These are the activations of a small neural network, seen along a few directions. Each row is one input.
Each table varies a few parts of the input and shows all the possible inputs, shuffled.
A made-up example of a description, with smaller parts first: one of 5 places around a ring, together with either a single point or (one of 2 separate values, together with one of 4 places along a line) or one of 9 places around a ring.
Shared parts are said once, and a part with two or three values counts as separate values.
In the rows, 128 means zero.

Other details of the inputs shift rows strongly along two fixed directions, in all tables alike. That doesn't count.

A family of inputs:
R1: [155 147 152 128 162 167  61 170 121 156 136  92 153 176]
R2: [196 140 147 165 172 167  59 213 124 177 122 113 138 163]
R3: [ 75 147 129 131 143  63 189  35 173  77 194 115 140  84]
R4: [116 139  99 103  76 123 153 134 107 105  98 135 103 125]
R5: [ 85 102 163 141 171  89 147  17 229 117 204 141 151  80]
R6: [117 129 138 171 112  66 231 122  77  89 133 109 135  85]
R7: [142 153  71 113  63 102 192 180  26  90  74 132  89 119]
R8: [102 137  75 102  70  82 209 117  74  78 103 138  98  98]
R9: [ 97  77 143  93 142 175  81  76 234 153 140 174 136 134]
R10: [164 142 141 180  92  70 190 175  21 117 110 102 116 107]
R11: [ 92  98 170 143 156  85 148  20 205 120 197 135 150  84]
R12: [101 154 133 141 109  50 191  68 107  85 172 103 123  93]
R13: [136 109 134 123 185 219  22 154 184 207  81 157 133 179]
R14: [ 84  92 124 111  97 117 167  64 183 105 127 169 120  93]
R15: [113 121 120  80 124 172  77 119 177 142 122 145 121 156]
R16: [167 106 114 113 131 198  71 182 133 160  88 165 118 155]
R17: [123 119 107  80 136 179  79 110 172 130 123 154 125 148]
R18: [ 71 138 139 125 140  79 192  42 160  80 183 104 155  95]
R19: [157 120 166 156 141 135 107 157 105 152 131 111 146 135]
R20: [142 108 169 142 198 176  60 123 212 168 163 125 167 147]
R21: [115 145 109 106 158 181  67 140 144 169  81 134 120 170]
R22: [105 130 163 116 153 127  98  72 166 129 177 106 159 131]
R23: [ 92  97  98 116  86  91 210  89 123  92 115 167 110  80]
R24: [198 194 112 165 112 108 123 239  20 134 108  81 104 156]
R25: [120 101 101 125  88 116 166 141 102 116  99 156 106 106]
R26: [146 156 140 141 119 104 126 142  77 126 140  89 130 140]
R27: [133 135 157 116 203 188  25 117 219 164 176 107 168 175]
R28: [196 135 156 169 144 160  85 238  61 167  95  99 139 167]
R29: [133 114  95 128  84 110 189 149  80 104  88 163 102 104]
R30: [168 153  75 118  73 141 126 234  24 130  60 118  86 155]
Each input here is: one of 2 separate values, together with either a single point or one of 6 places along a line or one of 8 places around a ring.
Changing only the choice among 2 separate values turns R22 into R19. The same change can be made to R15. Which row results?
Answer: R9
Which other rows does R12 become when the choice among 2 separate values takes its other values? List them by row number.
Answer: R11

A family of inputs:
R31: [143 160 118 133 141 128 119 144 111 128 127 117 123 139]
R32: [155 121 122 141 125 125 124 161  99 134 126 124 126 127]
R33: [121 150 109 135  78  74 205 142  30  89 106 106 113 107]
R34: [141 142 130 120 175 169  67 135 156 149 138 119 144 161]
R35: [116 166 111 144  90  73 219 143  57  80 116 104 117 105]
R36: [116 154 125 134 102  84 172 114  85 106 122 118 114 113]
R37: [102 143 132 129 127 104 163  97 110 108 131 118 134 119]
R38: [ 91 108 142 135 161 107 160  48 186 107 169 141 149  93]
R39: [153 131 133 113 133 166  60 161 117 158 120 112 133 166]
R40: [147 124 121 146 116 104 148 142 101 122 133 130 120 112]
R41: [165 144 115 121 135 151  72 174 110 149 124 114 119 159]
R42: [ 83  94 158 126 156 119 144  43 187 118 163 141 156 100]
R43: [181 136 140 150 125 153  88 208 106 161 111 120 124 158]
R44: [ 88 101 152 127 152 119 152  60 195 110 170 134 156 100]
R45: [148 139 141 121 136 155  70 147 129 158 124 118 127 161]
R46: [141 148 115 127 142 137 115 151 102 125 124 112 128 144]
R47: [184 146 132 158 151 154  92 198  96 160 106 123 126 155]
R48: [143 131 122 152 114  93 164 135  99 116 132 129 114 105]
R49: [118 143 116 125 100 100 171 139  91  98 130 106 125 120]
R50: [161 111 148 135 145 169  72 168 120 166 117 124 144 156]
R51: [142 137 125 115 121 144  98 161 123 133 132 108 129 152]
R52: [150 143 136 124 143 164  82 167 101 150 109 108 136 166]
R53: [120 112 161 129 159 146  92  96 208 147 161 136 147 129]
R54: [140 154  97 135 100  92 173 163  45  99 113 107 113 118]
R55: [112 105 139 134 111  98 162  91 123 113 140 130 133  97]
R56: [112 133 132 112 163 135  91  76 192 132 164 133 137 132]
R57: [112 128 139 150 126  98 185 112 126 103 138 124 138 101]
R58: [144 149 143 126 150 156  81 141 129 155 120 115 134 159]
R59: [100 107 113  78 131 186  75  86 202 137 125 167 123 138]
R60: [173 129 129 148 154 160  93 194  98 151 112 119 135 149]
R61: [114  93 142 118 171 147  95  80 198 139 169 139 155 118]
R62: [ 87 117 101  92 105 137 145  65 181  98 115 155 120 109]
R63: [107 116 140 137 148 102 147  68 177 116 162 144 135  98]
R64: [143 112 109 121 107 164 118 150 138 132  80 156 113 130]
R65: [143 166  96 146  85  70 194 159  40  92 114 111  95 110]
R66: [121 110  90 118  78  94 214 147  72 100  78 163  94 102]
R67: [148 126 157 140 161 161  86 145 169 157 137 127 145 146]
R68: [128 144 101 125 105  93 163 133  82 101 131 115 117 113]
R69: [174 122 143 143 124 150  81 185  96 165 108 123 126 153]
R70: [ 99 134 102 131 131 128 124 141 126 150  96 122 115 136]
R71: [149 144 133 121 149 172  74 176 130 149 124 107 142 172]
R72: [102 137 130 119 115 100 152  89 154 105 157 121 126 114]
R73: [ 85  86 119 103 114 140 145  59 190 112 129 181 118  95]
R74: [115 125 144 152 124 100 180 108 104 111 125 127 134 105]
R75: [169 136 153 151 149 159  85 178 108 167 105 122 133 156]
R76: [ 83  95 129 134 162 140 108  94 197 163 124 145 134 122]
R77: [130 174 112 147  89  77 205 156  57  91 112 103 109 111]
R78: [149 131  94  95 107 178  92 186  99 148  80 155 105 163]
R79: [126 120  94  86 115 157 118 146 128 135  91 157 114 152]
R80: [122 123 127 147  99  88 194 136  92  99 130 120 129 100]
R81: [119  98 164 124 157 146  84  78 198 155 158 143 145 129]
R82: [101 104 144 130 120 101 157  78 173 111 165 138 134 101]
R83: [109 100 104 110  98 127 167 119 121 115 102 174 107 106]
R84: [170 131 155 147 147 162  69 176 118 173 109 126 132 159]
R85: [ 94 126 129 111 114 100 152  76 163 103 165 121 129 111]
R86: [135 140 124 124 104 115 129 139  89 126 121 115 117 134]
R87: [127 100 148 121 144 149  95 117 182 144 156 130 147 132]
R88: [ 75 129 141 108 139 104 143  41 206 106 177 130 140 107]
What is each input in this table made of?
Answer: one of 2 separate values, together with either a single point or one of 4 places along a line or (one of 3 separate values, together with one of 8 places around a ring)
Changing only the choice among 2 separate values turns R88 into R53. The same change can be made to R39. Which row results?
Answer: R55
Which other rows does R64 become when the place on the line of 4 takes its other values? List them by row number.
Answer: R66, R73, R83
A walk changes only the place on the ring of 8. It starts at R56 and steps to R31. List the rest of the walk in order.
Answer: R34, R46, R54, R68, R41, R65
A walk changes only the place on the line of 4. It starts at R79 and steps to R78. List the rest of the walk in order.
Answer: R59, R62
Which other rows does R69 become when the choice among 3 separate values takes its other values? List them by row number.
Answer: R40, R82
Which other rows does R45 become when the choice among 2 separate values takes its other values? List them by row number.
Answer: R81
Which other rows does R84 become when the choice among 2 separate values takes its other values? List them by row number.
Answer: R36

A family of inputs:
R89: [140 118 130 159  75 118 180 182  72 130  71 147 109 108]
R90: [127 137 172 159 114  78 166 124  52 106 152  77 159 122]
R91: [ 77 142 108  93 141  96 184  78 140  89 138 135 139 108]
R92: [174 193 135 142 180 163  28 202 133 179 134  80 127 187]
R93: [135 102 134 122 146 181  89 125 194 134 136 164 132 124]
R94: [177 129 106 107  77  94 182 178  49  88 117 133 111 113]
R95: [154 114 162 199 125  77 193 164  56 120 138 113 140  93]
R96: [ 83 117 120 109  89  90 159  43 105 112 139 140 110 107]
R97: [195 150 150 131 142 143  54 156 167 160 176 105 126 151]
R98: [111 168 137 135 109  59 162  72 133  84 189  92 119 111]
R99: [180 108 137 108 108 178  52 202 132 178 108 124 124 171]
R100: [133 140  93 158 119 111 167 149  54 139  66 143  86 115]
R101: [ 93 107 126 117 184 175  99  53 236 128 140 158 153 125]
R102: [172 155  78 152 132 147 131 224  74 124  74 116 101 155]
R103: [ 89 128 110 146 117  89 206 118 119 103  96 135 106 109]
R104: [ 82 122 132  93 107 127 148  44 161  82 159 130 135 114]
R105: [ 95 105 173  91 128 178  63  75 190 157 133 133 150 160]
R106: [100 154 106 117 123 135 156 114 106 106 112 115 127 112]
R107: [175 103 110 102 128 174  46 183 153 143 144 124 127 157]
R108: [120 127 159 106 165 208  36 164 157 186  82 118 140 181]
R109: [144 159 106 130  53 106 163 197  22 123  84 105 107 152]
R110: [147 156 107 102  95 123 152 158  60 101 124 125 115 154]
R111: [207 105 186 155 162 182  36 201 103 188 153  89 170 165]
R112: [ 61 137  97  99 147 113 152  63 175  87 158 121 132  99]
R113: [129 155 163 171 149  98 164 168  44 127 120  72 146 133]
R114: [141 155 130 167 127  70 166 126 150 108 172 136 117  86]
R115: [158 117 114 148 109 120 119 173  77 151  81 170 100 119]
R116: [122 159 100 131 111 108 143 145  44 142  71 124 104 127]
R117: [ 98  98 124 106 139 108 183  67 187  93 170 184 129  89]
R118: [ 97  81 141 119 144 159 105  85 230 157 155 170 140 121]
R119: [142 164 135 156 193 132  86 105 207 143 160 119 138 142]
R120: [124 108 121 108  88 117 155  94 136  85 144 138 129  87]
R121: [ 67 106 138 134 137 113 183  52 180 117 108 151 134  97]
R122: [182 123  98 135 141 186  59 221 136 162 118 148 120 160]
R123: [111  90 186 161 231 148  75  75 220 167 166 114 190 136]
R124: [ 89 125 128 101 160 158  80 107 187 163 121 121 148 159]
R125: [110  82 132  99 110 105 129  60 147 126 149 159 110 100]
R126: [ 99 129  95 120 142  93 210  77 145  97 127 152 128 101]
R127: [153 151  91 113  99 141 103 180  76 118 125 107 117 164]
R128: [125 101 149 117  73 119 155 116 115 119 112 135 123 108]
Changing only one part turns R103 into R118. The same change can be made to R101. Which row results?
Answer: R93
What is each input in this table made of?
Answer: one of 5 places around a ring, together with either one of 2 separate values or one of 6 places along a line
Which other rows does R123 become when the place on the ring of 5 takes its other values? List them by row number.
Answer: R90, R95, R111, R113
Which other rows does R114 become when the choice among 2 separate values takes its other values? List them by row number.
Answer: R95
Which other rows does R107 become when the place on the line of 6 takes its other values? List them by row number.
Answer: R94, R99, R120, R125, R128

A family of inputs:
R129: [144 115 141 136 157 166  75 145 144 170 111 140 135 149]
R130: [111 125 115 151 105  82 207 120 103  97 118 134 117  88]
R131: [125 144 121 135  97  75 174 114  81  98 141 110 119 105]
R132: [ 77 115 154 108 140 112 136  33 197 108 184 125 151 109]
R133: [112 107 143 131 142 136 129 104 145 136 125 141 139 121]
R134: [ 71  91 141 122 142 108 172  40 200 105 160 149 149  87]
R135: [143 146 137 128 161 157  68 148 154 161 136 113 134 161]
R136: [148 116 136 133 170 180  70 153 161 165 117 140 140 152]
R137: [160 157 116 138 111 107 133 169  74 121 127 108 114 132]
R138: [140 131  93  89 126 190  68 168 142 146  94 148 112 168]
R139: [156 151 127 136 137 149 102 189  94 143 114 101 133 161]
R140: [ 88  96 141 122 156 131 145  61 189 122 149 148 150 104]
R141: [153 122 134 137 163 172  69 155 150 173 112 141 133 152]
R142: [121 105 143 126 132 136 132 112 161 126 138 143 139 117]
R143: [153 144 113 158  84  86 191 173  56 110  97 130  98 105]
R144: [120 135 134 125 158 144  98 114 170 136 152 116 143 142]
R145: [114 161 111 147 112  69 197 116  76  93 124 112 115 101]
R146: [112  97 133 126 120 109 165  93 147 106 150 147 135  98]
R147: [148 124 148 113 151 165  57 134 153 153 150 115 147 159]
R148: [136 137  90  94 112 166  91 157 127 142  91 147 100 155]
R149: [113 131 125 122 126  98 155  90 142  97 165 122 131 105]
R150: [143 136 146 118 164 164  54 123 184 158 155 120 142 158]
R151: [ 92 104 141 134 122 104 171  82 147 114 135 139 134  97]
R152: [137 115 142 135 125 133 114 130 137 143 123 138 127 129]
R153: [126 115 113  75 132 202  46 142 165 160 100 149 124 174]
R154: [153 125 131 145 142 151  95 168 133 162 108 134 123 145]
R155: [152 154 132 139 111 117 121 164  83 132 122 104 119 142]
R156: [ 76 123 145 116 149 105 151  40 170 106 164 121 149 107]
R157: [151 106 153 128 140 171  74 151 152 161 122 137 137 151]
R158: [104 120  95  85 107 151 131 115 141 114 108 148 118 133]
R159: [150 124 121 149  80  92 189 166  45 108 103 127 110 107]
R160: [126 158 114 144  82  68 218 143  52  78 125 104 117 101]
R161: [163 159 128 146 112 131 121 203  53 140  98  94 121 156]
R162: [134 140 135 123 175 162  75 130 162 147 140 117 145 155]
R163: [126 140 118 132 101  84 186 124  84  88 143 111 127 106]
R164: [105 120 127 146 107  86 186 106 111 113 119 136 119  95]
R165: [182 171 114 149 107 129 125 223  48 129 102  99 113 152]
R166: [ 84 126 145 119 158 114 125  48 178 122 164 123 144 115]
R167: [119 122 121 144 102  90 193 114 115  96 130 139 118  91]
R168: [141 105 131 129 138 144 111 132 153 135 139 146 130 126]
R169: [145 110 132 131 135 137 105 133 148 144 135 144 124 128]
R170: [ 63 111  99  80 102 112 159  40 172  98 129 159 114 104]
R171: [177 174 110 152 113 125 144 232  12 127  80  92 116 154]
R172: [111 137 140 128 140 120 116 105 145 134 146 116 135 132]
R173: [156 115 131 139 114 130 117 158 103 144 115 136 119 129]
What is each input in this table made of?
Answer: one of 5 places around a ring, together with either a single point or (one of 2 separate values, together with one of 4 places along a line)
Changing only the place on the ring of 5 turns R164 into R134. The same change can be made to R170. Which row results?
Answer: R158
A walk changes only the place on the ring of 5. It starts at R143 and steps to R152. List the rest of the walk in order.
Answer: R157, R142, R167
A walk changes only the place on the ring of 5. It starts at R139 and steps to R144. List the rest of the walk in order.
Answer: R135, R172, R161
Which other rows does R130 become when the place on the line of 4 takes its other values? List them by row number.
Answer: R136, R167, R168

A family of inputs:
R174: [173 102 154 121 143 189  35 175 134 185 114 133 140 173]
R175: [106 114 157 141 200 145  99  74 218 146 169 135 161 122]
R176: [103 153 131 138 145 107 146 110 112 125 127 100 132 125]
R177: [ 86 129 131 116 132 106 174  69 157  88 159 122 146 106]
R178: [164 114 169 141 164 190  44 182 139 183 118 112 152 172]
R179: [100 129 148 158 128  63 182  68 123 111 155 121 133  90]
R180: [ 87 140 130 129 101  83 200  91  91  86 134 105 132 103]
R181: [150 106 174 130 155 165  47 132 169 173 148 121 155 157]
R182: [127 131 122 106  98 122 130 130  93 121 116 121 122 136]
R183: [ 87  84 151 122 136 129 146  69 164 125 142 142 149 106]
R184: [183 145 121 165 103 113 155 225  51 120 108 110 118 132]
R185: [102 105 154 135 150 119 153  85 177 115 162 133 156 105]
R186: [105 129 138 106 121 110 128  70 170 106 180 118 138 117]
R187: [104 135 133 112 184 141  86  68 221 130 181 127 149 135]
R188: [152 124 109 143 124 154 129 186 106 144  75 154 110 134]
R189: [162  94 153 111 147 179  44 136 179 163 149 145 141 151]
R190: [122 137 113 120  95 121 157 150  63 112  95 115 122 131]
R191: [171 112 121 129 127 157 106 179 121 139 117 136 126 140]
R192: [154 154  95 119  88 139 113 202  53 150  62 126  95 157]
R193: [106 105 128 125 108 112 150  92 140 131 115 157 112 111]
R194: [ 81 147 123 130 153  90 179  63 154  94 158 119 138 101]
R195: [ 80 105 122 137 108  95 198  77 131 111 104 158 119  85]
R196: [133 113 118 130 104 120 133 126 132 130 118 160 103 110]
R197: [128 125 139 148  90  64 194 104 104  90 160 122 123  84]
R198: [115 134 137 156 125  63 179  77 133 102 169 124 126  82]
R199: [148 129  89 147  88 103 186 171  81 109  87 150  92 104]
R200: [121 132 150 163 151 106 146 119 118 137 128 112 137 115]
R201: [122 123 110  95 165 201  62 136 188 160 106 151 127 166]
R202: [100 127 127 109 137 118 139  82 178  99 174 122 142 117]
R203: [188 151 127 168 159 146  89 213 100 160 121 112 126 155]
R204: [145 117 133  85 141 183  41 129 174 151 147 132 135 162]
R205: [107 146  92 126  87 111 181 145  62 111  71 133 101 120]
R206: [140 145  87 122  84 107 179 164  65  88 110 124 109 117]
R207: [109  81 150 109 169 170  98  76 217 140 155 156 160 127]
R208: [154 154  89 117  85 129 125 186  71 129  90 133  88 143]
R209: [148 167 129 142 128 118 113 158  78 140 115  98 118 151]
R210: [ 80 120 114 101 123 113 179  68 150  85 143 140 139 102]
R211: [171 187 108 151 103  96 144 197  34 122 113  93 101 140]
R212: [172 153 138 127 116 151  77 195  74 151 109  96 126 175]
R213: [133 122 105  90 154 191  53 139 195 156 118 152 120 161]
Changing only one part turns R195 into R205. The same change can be made to R196. Which row results?
Answer: R208
What is each input in this table made of?
Answer: one of 2 separate values, together with one of 4 places along a line, together with one of 5 places around a ring
Which other rows does R207 become when the choice among 2 separate values takes its other values? List them by row number.
Answer: R210

A family of inputs:
R214: [136 129 114 153  89  75 203 138  90  94 130 131 116  79]
R215: [127 157 126 135 116 116 143 160  64 117 109 100 126 142]
R216: [ 77  91 160 128 154 103 160  33 185 113 159 144 158  98]
R217: [130 135 128 164 128 109 168 149  77 130  99 122 125 110]
R218: [143 120 143 144 179 172  71 150 173 175 124 139 141 150]
R219: [153 104 161 133 141 161  67 133 155 160 143 135 141 151]
R220: [134  79 121  85 139 218  39 151 191 181  81 182 118 161]
R221: [158 117 125 150 100 108 149 171  83 126 127 124 117 118]
R222: [130 153 124 128  86  93 160 136  67 102 135 109 118 120]
R223: [134 166 104 143 128 107 147 163  85 124 106 108 114 137]
R224: [121  90 174 122 159 165  73  91 195 160 153 132 160 144]
R225: [129 153 128 126  95  98 168 145  63 111 122  98 123 128]
R226: [156 139 126 112 149 163  58 149 169 143 144 117 131 158]
R227: [148 136  74  88  91 188  87 190  94 144  60 147  97 173]
R228: [155 166 117 138 140 141 104 189  72 147  88  97 124 157]
R229: [ 91 116 130  98 131  98 143  41 185  93 187 129 141 102]
R230: [ 97 105 137 131 154 106 164  53 207 107 169 156 137  88]
R231: [ 87 149 109 124 125  83 199  64 149  77 167 134 119  89]
What is each input in this table made of?
Answer: one of 2 separate values, together with either a single point or one of 8 places around a ring
Changing only the choice among 2 separate values turns R226 into R214. The same change can be made to R222. Which row results?
Answer: R219
Which other rows does R230 become when the choice among 2 separate values takes its other values? List them by row number.
Answer: R231
